Each row below holds a small network's activations on one input, seen along a few directions.
Each table varies a few parts of the input and shows all the possible inputs, shuffled.
A made-up example of a description, with smaller parts first: line(6) and (point or line(9) or (values(2) and ring(5))).
Shared parts are said once, and a part with two or three values counts as separate values.

Other details of the inputs shift rows strongly along two fixed directions, in all tables alike. That doesn't count.
These rows show it; all are for the same input, with only those details redrawn:
[-11  -7  -3   2  -1   0 -19   5  33   1   1  19 -11]
[-11  -7  -3   2   0   1 -19   5  33   1   2  18 -10]
[ -1 -21   8  15   3 -16 -18  -3   7  13   3  22   3]
[ 13   6  10  -5 -12 -17   6 -22   2  19  -9  -3  12]
[-16  -7  -7  -1   1   5 -23  10  41  -3   2  21 -16]
[  3  20  -1 -19 -15  -1   6 -14  27   7 -12  -8  -2]
[ 17   2  14  -1 -11 -22   7 -24  -6  22  -9  -2  17]
[-11  -7  -3   2  -1   0 -19   5  33   1   1  19 -10]

A family of inputs:
R1: [ 20  14  17   1 -11 -13   5 -13 -12   0 -10  -4   3]
R2: [ -5  24  -6 -31  15   7  20   7  -8 -13  -9 -16   2]
R3: [ 28  -2  11  -3 -16   0   3 -10 -26  18  -7 -13  14]
R4: [ 10 -23   5  24   6   3 -24  11 -31  -6   4   6  10]
R5: [-12  18 -18 -15 -14   7  20 -24  19  15   1 -14 -10]
R6: [-21   5 -23  -7  18   3 -10  24   8 -22  21  11 -21]
R7: [  2 -25  12  19   4 -21 -18  -5  -1  17   4  24   8]
R8: [ 23  15  12   7  -4 -14  17 -10 -25  10  10  -6   1]
R9: [ 17  20   6  -3  -8 -11  13  -7 -16  17   9  -8   0]
R10: [-31 -16 -11   3  10  18   6   5  19  -2  -3  19  -3]
R11: [  3 -12  14  15   1 -13 -22   6  -5   4   2  21  -3]
R12: [ 17  10  22  -6   5  -4  17  -4 -26  20  -7  -6  15]
R13: [ -6   8  -9  13   5   7  -5  21  12 -13  17  14 -20]
R14: [  2 -12  12  19   4 -19 -23   9 -24  -9   5  21   9]
R15: [ 15  19  12   3  -7 -14  -1 -11 -21  -8 -11 -10  11]
R16: [ 11  18  16 -14   9  -1   8  -1 -27  11  -5 -14  14]
R17: [ 11  -9  22  11 -26 -34  25   9  -9  12  20 -41  11]
R18: [ -3  25  -5 -26  19  10  18   5  -6 -14 -13 -20   0]
R19: [-18   7  -4   2  23  23 -15  33  11 -24   2  10 -12]
R20: [-15 -27   0  27  -1 -10 -10 -18   3   2  -7  21   4]
R21: [  9  11  10 -15  23  -6  15  -4 -32   0  -6 -18   8]
R22: [-15  13 -12 -19 -18   8   5 -24  33   4 -16  -8 -10]
R23: [ 10  10   4 -13   0 -23   6 -11 -26  -6  -9  -8  11]
R24: [-33 -14 -17   4  -7   9 -12  -2  35 -13  -4  24 -14]
R25: [  2  13 -20 -24   1  20   0   5   3 -20 -12 -25  -6]
R26: [  2  33   0 -16  -8   7  -8   0  14 -21  -9 -14 -14]
R27: [  0  19  -1 -14   3  15  26  -3  18   1 -13  -8   6]
R28: [-14  18 -21 -12 -17   6  28 -21  16   4   1  -7  -4]
R29: [-16 -22 -10  29   5  -7   2 -13  -3   9  12  18   0]
R30: [-32 -16 -10   4  16  25  -2   4  30  -5  -2  16 -17]
R31: [ -2  39 -12 -22  -5  10   0   6  10  -5  10 -18 -16]
R32: [  9 -38   4  18   1  -2 -17   0  -8  21   6  15  11]
R33: [-14  -2  -7  -9  15  -4 -29  11   9 -13   0   6 -16]
R34: [ 11 -37   5  23   3   0 -13  -3  -9  11   6  14   9]
R35: [  2 -27  -7   5  13  -2 -17  13 -28  -9   5   6   7]
R36: [  3 -28  -5   3  15  -1 -27   9 -24   2   5   1   1]
R37: [  2  26 -13  -7  -9   4  22  -9  21   1   3  -9  -5]
R38: [-11   0 -24 -17 -24  27  14 -15  23  -3 -14 -10  -1]
R39: [ -5  -8  11  10  21  -1  -7  22 -24  -6   8  17   9]
R40: [ 17  14  21  -3  13  -4  12  -4 -36   4  -4 -13  15]
R41: [ -8 -16   6   0  35  -6 -13  15 -24   5   6   8   2]
R42: [ 16  14  20  -4   7   2  21  -2 -19   6  -7  -7   8]
R43: [ 16  15  -3 -14 -16  23   5   1   7  -8  -9 -17  -7]
R44: [-13   3  -4   2  -3   8 -18  24  26 -23   2  24 -17]
R45: [ 11   1  13  -3   3  -8  30 -10 -17  17  -7   2  26]
R46: [-13 -27   3  24   1 -10 -12 -20   3   5  -3  20  -2]
R47: [ 18   2  15   5  -9 -20  10 -26  -7  13  -9  -1  13]
R48: [ -1  29   0 -15   3  23  19  14  15 -13 -12  -7  -6]
R49: [-20  13 -12 -13   0  26  26 -12  24  -2 -19  -8  -2]
R50: [  6 -32  -2  22   0   5 -11   2  -1   4   1  14  11]
R51: [-12  -2 -13   3   5   3  -8  10  27   8  20  15 -16]
R52: [-12   4 -15  -2  23  -1 -13  14   1 -16  20   2 -24]
R53: [-15   6  -4  -2   4   8 -37  19  21 -16   3  12 -20]
R54: [ 16   2  11   9 -11 -20  12 -24  -7  10 -13   1  19]
R55: [  7 -15  -5  -4 -19   6  10 -32  -9  24 -13 -14  13]
R56: [-19   6 -23   0  22   5 -13  22   9 -23  17   5 -24]
R57: [  8   6 -13 -18 -21  18  15  -6  17  -1  -9  -9   7]
R58: [  0  -6  10  -3   2  -2  25 -28 -17  30 -12  -7  19]
R59: [ -9 -35  29  19   1 -15   3  37   4   2  14 -14   7]
R60: [  9  16  -4 -15   8 -19   7 -10 -28  11  10 -18   1]
R61: [  1  19  -5 -16 -18  -1  14 -11  25  -4 -12  -1   3]
R62: [ 16  23   5   0   0 -11   7  -8 -26   2  12 -15   0]
R63: [ -3 -45  -2  26  -1   4 -11 -17 -12  13   0  13   6]
R64: [ 14   8   8  -2   5 -25   4 -15 -31  -5 -13 -12  13]
R65: [ 10 -20   5  17   6   7 -27  11 -23  -7   7   3   1]
R66: [ 15  19   4   0 -11 -12  23  -2 -20   5  10   0   5]
R67: [  0  19   1 -24   2  14  21  -3  19  14  -9 -10   3]
R68: [ -2  25  -7 -25   4   0  -4  -3  11 -20 -12 -17 -16]
R69: [ -4 -15  -4  19   5 -14   2   5  -2   9  22  26   4]
R70: [ 11 -23   4  23  -1   8 -15  13 -15  -5   1  12   4]
R71: [ 11  19  -7 -23 -14  21  -8   1  -1  -3  -7 -25  -1]
R72: [  7  15 -12 -18 -20  26   7  10  13 -15  -8  -9  -5]
R73: [-11 -29  -3  30   7 -13  -2 -18 -11  16  16  18  -3]
R74: [ -4 -39  30  29 -18 -37 -11  23   3   0  13 -13   8]
R75: [  4  20 -14 -21 -15  25  -2  10   4 -19  -6 -17  -2]
R76: [-17  13 -16   1   7   9 -15  28  11 -21  23  14 -19]
R77: [  9  13 -12 -26   1  15   1  -2  -5 -14  -9 -29  -7]
R78: [-16 -36   2   8 -24   9 -15  44  39 -17  13 -26 -13]
R79: [-10  -1 -11   9   7   4  -4   7  25  -1  20  15 -18]
R80: [  0 -26  15  20  23  -5   0   3  -9  13   6  21  10]
R81: [ -2 -12  14  13  16   1   2  22 -16  -1   5  24   7]
R82: [ -1  40 -14 -12  -3  12   6   8   9 -18   7 -16 -14]
R83: [ 21  11  17  10 -11 -18   8 -13 -20   1 -13  -1  12]
R84: [  9 -18  -3  10 -18   3  17 -34 -18  16 -16 -11  21]
Q: What is each input in this table made of?
A: values(4) and (point or (line(4) and line(5)))
Q: Changing only the values(4) part turns R10 into R24. The same change can be made to R2. Which row results?
A: R23
Q: Changing only the values(4) part turns R68 into R52. The same change can be made to R53. Which row results?
A: R31
Q: Change only the values(4) part in R80. List by row number the other rows that result.
A: R34, R47, R79
Q: Change only the values(4) part in R69. List by row number the other rows that result.
A: R45, R57, R61
Q: A walk changes only the line(5) part. It starts at R56 and steps to R82. List the rest of the walk in order.
A: R13, R37, R29
Q: Change only the line(5) part in R60. List by row number the other rows that result.
A: R5, R9, R31, R51

A family of inputs:
R85: [  1 -14  13  13   4 -18  -9  23  -3  -3   8   5  -3]
R86: [-17  -9 -13   1  26  23 -20  22   5 -21   8  13 -16]
R87: [-16   9  -8   7  25   9 -12  24  14 -13  21  25 -22]
R88: [-28 -11 -23   0  13   6 -11  -1  27  -5  10  28 -20]
R89: [ 17  13  20 -15 -14 -17  15  -5 -21   8  -9 -33  18]
R90: [-13  17 -17 -15 -19  20   7  -1  55  -7  -6 -17 -14]
R91: [  2  -4  12  17  -1 -18  -6  22  -4  -1  22   9  -2]
R92: [ -5 -20  -4   6  10  10  -4  -5   0  13  -2  27   6]
R93: [  9  -9   3  16  14 -13 -28  -9 -24   1  -1  26   3]
R94: [ 11  12   2 -20 -12   9  10   7   6 -13  -5 -31   1]
R95: [ 17   0   8  -6 -24   3  19 -18   3  21 -12 -18  14]
R96: [  4  13   2 -11  -7   4  29 -29  -7   8 -20  -3  15]
R97: [  7   7   1  -6 -26 -15  21 -29   5  16  -3 -22   3]
R98: [ 10 -34  23  29 -10 -18   4 -15 -21  20  -3   4  21]
R99: [ 26  20   9 -11 -28 -12  -3 -18  -5   0 -13 -19   7]
R100: [-12  33  -9 -32   9  18   6   5  12 -13  -8 -15 -11]
R101: [  1  -9  10  16  28 -17  -7   6 -26   4   7  17   1]
R102: [-28 -12 -19  11  17  11 -14   5  25  -4   3  31  -8]
R103: [ 14 -19   4  21  16  -7  -2  -2 -56   7   4   5  17]
R104: [  0  20 -13 -21 -21  21   4  18  15 -19  -3 -30  -8]
Q: What is each input in this table made of?
A: values(2) and (point or line(4) or line(5))
Q: Change only the line(4) part in R90. List by row number the other rows that result.
A: R95, R97, R98
Q: Change only the values(2) part in R89. List by row number the other rows that result.
A: R100
